Each row below holds a small network's activations on one input, seen along a few directions.
In each table, some parts of the input vary, and every possible input appears once, in random order.
Descriptions start from the smaller parts, as in this example, which fits no table here: one of 3 separate values, together with either a single point or one of 11 places along a line or (one of 5 places around a ring, together with one of 6 places along a line).
Shared parts are said once, and a part with two or three values counts as separate values.
In the rows, zero is written as 128.

Other details of the inputs shift rows strongly along two fixed directions, in all tables alike. That doesn't count.

Table:
r1: [113,148,99,97,92,79,101,81,127,148,135,120,113,139,114]
r2: [126,151,82,97,71,68,82,69,98,148,133,135,123,138,116]
r3: [129,192,215,149,225,147,174,131,115,110,128,151,189,63,136]
r4: [131,144,87,118,87,128,78,88,109,142,161,132,111,135,95]
r5: [115,151,117,113,86,63,98,104,135,152,130,123,117,113,142]
r6: [147,160,117,114,154,163,118,92,104,117,138,134,159,127,104]
r7: [114,132,110,115,80,89,100,94,125,150,154,126,109,127,116]
r8: [132,58,104,86,119,168,176,204,136,114,116,85,92,211,146]
r9: [129,62,145,174,122,156,145,197,168,129,128,118,95,132,153]
r10: [125,90,130,145,130,145,146,173,150,129,111,108,98,140,142]
r11: [116,96,143,158,136,158,138,185,161,152,110,113,83,138,134]
r12: [151,172,146,131,199,177,137,96,102,87,140,141,194,105,118]
r13: [125,72,161,187,124,165,137,209,181,158,129,128,81,131,143]
r14: [132,150,80,106,88,105,72,76,108,141,150,131,121,139,105]
r15: [123,147,162,136,130,112,140,112,121,123,144,140,153,95,131]
r16: [114,151,118,104,95,70,102,106,138,151,128,117,111,123,127]
r17: [126,80,125,149,125,158,153,174,150,122,107,109,105,151,133]
r18: [145,163,155,127,197,156,157,100,91,83,125,148,200,101,130]
r19: [122,90,146,173,127,149,136,191,174,150,113,128,87,132,156]
r20: [135,165,190,148,197,138,176,123,103,86,130,146,209,69,145]
r21: [127,71,126,155,127,155,149,182,165,117,106,113,101,156,139]
r22: [137,71,93,97,130,143,123,198,151,101,70,142,105,166,131]
r23: [125,159,81,85,78,86,94,61,104,155,127,130,116,152,107]
r24: [143,156,161,143,177,152,155,102,85,93,142,156,186,96,124]
r25: [115,145,99,106,82,68,96,81,119,149,139,125,117,130,123]
r26: [127,152,136,115,150,128,147,101,108,122,134,126,153,118,120]
Description of these inputs: either one of 2 separate values or (one of 4 places along a line, together with one of 6 places along a line).
- Which of the alternatives is r22? => one of 2 separate values
- Change only the place on the line of 4 in r7. List by row number the other rows that result. => r1, r25, r26

Table:
r27: [130,130,178,175,184,166,161,152,123,119,123,147,154,102,138]
r28: [120,225,192,130,183,104,137,70,101,131,172,137,189,55,123]
r29: [138,132,178,163,179,173,161,160,118,126,139,146,143,99,141]
r30: [117,214,171,125,141,87,121,65,110,137,169,135,178,58,124]
r31: [115,198,155,122,122,69,110,52,113,143,148,144,166,67,122]
r32: [143,104,130,143,169,171,147,151,130,110,114,126,141,141,139]
r33: [133,52,79,141,88,145,97,175,162,126,103,139,75,176,125]
r34: [130,54,75,141,83,147,98,174,164,129,108,124,68,177,125]
r35: [135,52,75,147,75,147,118,174,156,129,117,107,73,187,135]
r36: [135,159,121,112,143,130,112,109,119,120,114,146,147,117,116]
r37: [149,130,158,153,211,197,166,157,119,80,112,134,175,104,134]
r38: [133,92,133,158,102,144,123,166,145,149,137,133,94,128,139]
r39: [107,149,78,58,34,49,80,65,116,171,149,121,84,153,96]
r40: [110,154,152,88,108,50,133,130,140,140,103,127,124,111,153]
r41: [128,47,73,148,77,144,121,169,155,131,119,93,66,189,128]
r42: [139,97,124,137,148,167,162,149,133,117,121,109,124,153,129]
r43: [119,215,178,129,161,85,128,55,107,136,152,143,179,62,120]
r44: [133,50,78,144,92,148,109,169,155,130,114,114,82,181,139]
r45: [114,182,99,85,95,74,97,56,95,150,132,119,129,129,111]
r46: [123,86,132,174,103,135,120,162,152,140,117,131,99,133,133]
r47: [109,180,101,55,78,75,101,64,100,166,144,125,115,135,99]
r48: [122,185,88,80,86,62,64,54,118,153,120,144,123,122,94]
r49: [131,50,76,144,86,146,101,172,160,128,111,118,71,178,128]
r50: [109,155,77,64,45,63,71,71,111,163,161,109,99,157,112]
r51: [147,112,164,152,198,182,194,152,105,77,134,130,182,116,139]
r52: [149,130,172,133,204,202,181,161,118,89,137,123,181,125,136]
r53: [149,131,163,155,203,193,185,152,110,81,116,134,177,124,144]
r54: [118,117,183,128,186,128,188,200,149,112,96,124,146,106,163]
- What do these inputs look like to the network? => one of 2 separate values, together with either a single point or one of 4 places along a line or one of 9 places along a line
- The inputs of r29 and r38 match in every part but the choice among 2 separate values. If r43 is changed in the same way as r29 into r38, which row does it become? => r31
